Each row below holds a small network's activations on one input, seen along a few directions.
In each table, some parts of the input vary, and every possible input appears once, in random order.
A made-up example of a description, with smaller parts first: one of 6 places along a line, together with either a single point or one of 9 places around a ring or (one of 2 separate values, together with one of 8 places around a ring).
Shared parts are said once, and a part with two or three values counts as separate values.

Other details of the inputs vary at random and push rows far along two fixed directions, the same in every table; ignore that.

Rows:
x1:  12  47 -42   4  -2 -53 -44 -63 -34  30  49  79  30 -60
x2:  11  38 -32  -9   4 -82 -38 -45 -67  22  23  64  39 -43
x3:  45 -18  35 -34  21  48  76  27   9  38 -41  81  10  26
x4:  85  21  37 -67  32  55  76  28  21  13 -51  47  -7  37
x5:  -6  -6  15  16  -2  14  16  11  31 -44 -13 -67 -37  16
x6:   8  61 -35  -4  -9 -80 -35 -36 -48  31  35  71  49 -30
x7: -36  15 -33   8 -19 -57 -33   3   0 -73   4 -80  -5  -9
x8:  16  38 -28  -8   4 -68 -48 -57 -61  21  29  67  31 -56
x9: -58 -30   8  58 -22  -3  11  31  30 -10 -15 -59 -15  23
x10: -51  -1 -19  38 -27 -39 -48   6 -22 -10  37 -65  14   8
x11: -28   3  -4  -6 -13   6  -5  40  37 -64 -18 -96 -18  33
x12:  60 -36  36 -51  25  58  66  28 -14  39 -37  66  13  24
x13:  60 -35  46 -49  32  73  57  16  -2  40 -34  75  -2  20
x14:  85   3  30 -61  38  84  67   1  38  13 -38  51 -26   9
x15: -33 -22  17  17  -6  18  -4  32   7   2   4 -44  -6  43
x16: -59 -38  18  55 -20  24   8  25  36 -19   1 -60 -24  25
x17: -35  10 -28  10 -20 -41 -42  -6   8 -75   9 -83 -15 -19
x18:  54  -8  42 -55  31  66  57  33   7  48 -46  68   8  36
x19:  44  71 -38 -22   6 -97 -22 -52 -55 -13  20  45  24 -46
x20: -59 -30   1  61 -19  32  -9  11  53  -3   4 -61 -30   6
x21:  57 -26  36 -49  38  95  50   7  25  48 -34  74 -11   8
x22: -48 -47   3  42 -15  44 -20  12  27 -12  24 -78 -25  11
x23:  14  44 -34   9  -9 -79 -36 -54 -45  29  22  76  35 -62
x24: -57 -14   9  50 -24   5   2  38  39  -1 -11 -63 -10  35
x25: -59 -14 -15  46 -19 -50 -41  -2 -26 -18  32 -55   2   4
x26: -33 -43  14  26   1  54  -8  10  28   0  14 -45 -29  17
x27: -28 -49  18  26 -12  33   2  22   7 -10   3 -53 -15  18
x28:  41  64 -59 -50   5 -60 -55 -64 -30 -23  28  45  21 -73
Each input here is: one of 4 places along a line, together with either one of 2 separate values or one of 5 places along a line.
- The inputs of x5 and x4 match in every part but the place on the line of 4. If x17 is changed in the same way as x5 into x4, which row does it become? => x11
- Which other rows does x28 become when the choice among 2 separate values takes its other values? List them by row number. => x14
- Start at x9 and move only the place on the line of 5, one step at a time. The first step leads to x3. Which rows follow, in order? => x2, x25, x12

Rows:
x29:  19 -19  20 -24  15  57  44  32  30 -14 -27 -20 -19  29
x30:  20  -5  10 -17   1 -11  34   8 -10   3 -23  34  11   1
x31: -25  -4 -20  12  -9 -17 -41 -16 -10  -4  28 -18  -1 -12
x32:  31   2   8 -27  18  20   6 -24  -8  19  -3  57   1 -23
x33:  -5  19   1   4  -9 -19   4  11  -3  -1   2  -4   9  21
x34:  23  15 -10  -5   2 -17  -2 -20  -5 -18   2   1  -9 -19
x35:  -5   3   0   8   1 -13 -13  -2 -20  25  12  17  11  -2
x36: -12  14 -12   5  -1 -25 -24 -15  -2 -34   6 -24  -8 -17
x37:  12   0  -6   9   2  -3  -8 -29  -4   5  16  11  -7 -26
x38:  31  17  11 -31  11  -9  17   7 -19  20 -14  37  13   8
x39: -25 -12 -10  32 -14 -31 -13  -6 -17   3  12   5  10 -16
x40: -45 -35   6  33  -9  39  -1  18  31 -18  11 -72 -27  21
x41: -24  11  -8  27 -11 -25 -22  -4 -10  13  25   0  15   5
x42: -30  -5 -10  33  -8 -28 -25  -9 -21   8  14 -10  10  -7
x43:  29  10   6 -27  11 -14  21  -2 -23  16 -21  41  17   3
x44: -14 -27  12  -5   2  34  10  34  32 -30 -18 -58 -23  32
x45: -24  28 -20  23 -16 -22 -15  -2  26 -21   1 -32  -9  -7
x46:  28  -8   8 -30   6  33   4  -1  -9  23   0  34  10  -3
x47:  15  15 -10 -23  -1 -13 -15  -2 -15 -12   5  -4  15  -7
x48:   2 -17  23   2   6  64  38  21  57  20 -27   5 -19  18
- The inputs of x43 and x42 match in every part but one. If x34 is changed in the same way as x43 into x42, which row does it become? => x37
- What is each input in this table made of? => one of 2 separate values, together with either a single point or one of 4 places along a line or one of 5 places along a line
- Which other rows does x29 become when the choice among 2 separate values takes its other values? List them by row number. => x40
